Look-ups in named tables: a row name and a column name give one cell, copied from the table.

Bevuf
columns: Tek, Segez, Ditegek
Tuvadi: [474, 446, 847]
Lovot: [494, 364, 215]
Ruruvif: [498, 359, 542]
Gub: [482, 518, 893]
Gabosaz: [476, 575, 390]
Bobag: [504, 552, 474]
Deloz: [538, 626, 739]

Ruruvif, Segez: 359
Bobag, Tek: 504
Deloz, Tek: 538
Tuvadi, Segez: 446
Gub, Ditegek: 893
Bobag, Ditegek: 474
Gabosaz, Tek: 476
Row with the largest Ditegek: Gub

Fubafo:
columns: Dofo, Tumim, Gakabeb, Leri, Sevidep
Los: [-0.147, 0.202, 0.047, 0.397, 0.061]
Tiveto: [-0.357, 0.934, -0.331, 0.870, -0.112]
Zov: [-0.369, 0.948, -0.537, -0.021, -0.214]
Dovori: [-0.136, 0.752, -0.547, 0.055, -0.317]
Dag: [-0.225, 0.120, -0.092, -0.266, 0.039]
Mab: [-0.448, 0.777, -0.515, -0.054, -0.141]
Gamebu: [-0.235, 0.210, -0.117, 0.005, 0.021]
Bup: [-0.349, 0.471, -0.378, 0.208, -0.085]
Nagod: [-0.399, 0.887, -0.621, -0.362, -0.235]
Kepo: [-0.487, 0.387, -0.349, 0.393, 0.011]
Fepeki: [-0.284, 0.649, -0.259, 0.569, -0.079]
Paz: [-0.348, 0.314, -0.189, -0.041, 0.029]
Rese: [-0.236, 0.834, -0.679, -0.004, -0.343]

What is the Dofo of Rese in Fubafo? -0.236
What is the Leri of Gamebu in Fubafo? 0.005
What is the Gakabeb of Bup in Fubafo? -0.378
What is the Dofo of Los in Fubafo? -0.147
What is the Gakabeb of Fepeki in Fubafo? -0.259
What is the Sevidep of Zov in Fubafo? -0.214
What is the Sevidep of Fepeki in Fubafo? -0.079
What is the Tumim of Mab in Fubafo? 0.777
What is the Sevidep of Mab in Fubafo? -0.141
What is the Sevidep of Tiveto in Fubafo? -0.112
What is the Dofo of Fepeki in Fubafo? -0.284
What is the Tumim of Zov in Fubafo? 0.948
What is the Dofo of Tiveto in Fubafo? -0.357
What is the Sevidep of Nagod in Fubafo? -0.235
What is the Dofo of Zov in Fubafo? -0.369
What is the Sevidep of Kepo in Fubafo? 0.011
What is the Tumim of Bup in Fubafo? 0.471
What is the Gakabeb of Nagod in Fubafo? -0.621
What is the Gakabeb of Dovori in Fubafo? -0.547
What is the Tumim of Dag in Fubafo? 0.120
Row with the largest Leri: Tiveto

Table Kat
,Dinito,Velemig,Ziniv,Munarut,Magifun,Nin,Dovogi
Vako,52,158,148,67,176,52,176
Mizu,126,150,158,127,220,126,131
Temuden,153,154,135,131,209,153,144
Peg,76,127,151,91,159,76,118
Rolasu,112,120,136,171,217,112,176
Kib,133,153,142,136,185,133,142
Tal,145,119,123,120,199,145,148
Fal,108,156,166,145,204,108,162
Biva,128,161,146,113,151,128,166
Madegen,63,83,150,130,249,63,164
Kis,135,158,124,170,189,135,160

Dinito of Vako = 52
Nin of Tal = 145
Nin of Kib = 133
Dinito of Biva = 128
Magifun of Rolasu = 217
Munarut of Vako = 67
Velemig of Vako = 158
Dinito of Mizu = 126
Nin of Mizu = 126
Munarut of Tal = 120
Nin of Rolasu = 112
Nin of Peg = 76
Dovogi of Peg = 118
Velemig of Temuden = 154
Magifun of Vako = 176
Dinito of Fal = 108
Dovogi of Kib = 142
Row with the largest Magifun: Madegen

Rinebid =
         Fogot  Dem  Fipare  Luko  Muz  Dur
Pafek       81   87      76    21   29   47
Sep         40   24      35    60   39   47
Dezi        56   58      31    41   47   74
Maputi      42   29      31    57   49   54
Kiperaz     37   60      44    53   55   60
Nidil       49   16      39    56   27   38
Las         74   42      45    35   16   50
Samu        62   34      65    44   62   23
Pom         44   35      40    55   49   48
Nelofa      49   40      21    49   30   73
Gaveka      38   54      59    55   50   40
Sevu        53   32      51    49   55   36
Valufup     50   41      43    50   38   50

What is the Fogot of Pom in Rinebid? 44
What is the Dem of Gaveka in Rinebid? 54
What is the Fipare of Dezi in Rinebid? 31
What is the Muz of Kiperaz in Rinebid? 55
What is the Fipare of Kiperaz in Rinebid? 44
What is the Muz of Dezi in Rinebid? 47
What is the Dem of Maputi in Rinebid? 29
What is the Muz of Valufup in Rinebid? 38
What is the Dur of Pafek in Rinebid? 47
What is the Dem of Sevu in Rinebid? 32
Which row has the largest Dur? Dezi

Beb.csv
,Davob,Fegu
Rasorok,97,115
Bevipor,50,130
Muti,118,80
Nitif,118,97
Tapab,77,164
Kupupet,147,149
Tor,134,71
Zilonor,103,201
Manata,126,135
Gavol,96,124
Lesigul,60,133
Pok,183,100
Roseta,111,173
Gif,110,106

Fegu of Roseta is 173
Davob of Rasorok is 97
Fegu of Manata is 135
Davob of Roseta is 111
Fegu of Rasorok is 115
Davob of Kupupet is 147
Which row has the largest Davob? Pok

Gesigo
cols = Lup, Nik, Tud, Buse, Pak
Giv: [73.598, 39.843, 22.965, 52.352, 24.807]
Doletan: [92.216, 60.405, 44.193, 77.991, 51.887]
Lanarof: [18.444, 57.495, 79.316, 41.371, 72.175]

What is the Tud of Lanarof in Gesigo? 79.316
What is the Pak of Doletan in Gesigo? 51.887
What is the Nik of Giv in Gesigo? 39.843
What is the Buse of Doletan in Gesigo? 77.991
What is the Nik of Lanarof in Gesigo? 57.495
What is the Tud of Doletan in Gesigo? 44.193
What is the Pak of Lanarof in Gesigo? 72.175
What is the Lup of Lanarof in Gesigo? 18.444
What is the Lup of Giv in Gesigo? 73.598
What is the Buse of Lanarof in Gesigo? 41.371
What is the Buse of Giv in Gesigo? 52.352
What is the Nik of Doletan in Gesigo? 60.405
What is the Pak of Giv in Gesigo? 24.807
What is the Tud of Giv in Gesigo? 22.965
What is the Lup of Doletan in Gesigo? 92.216

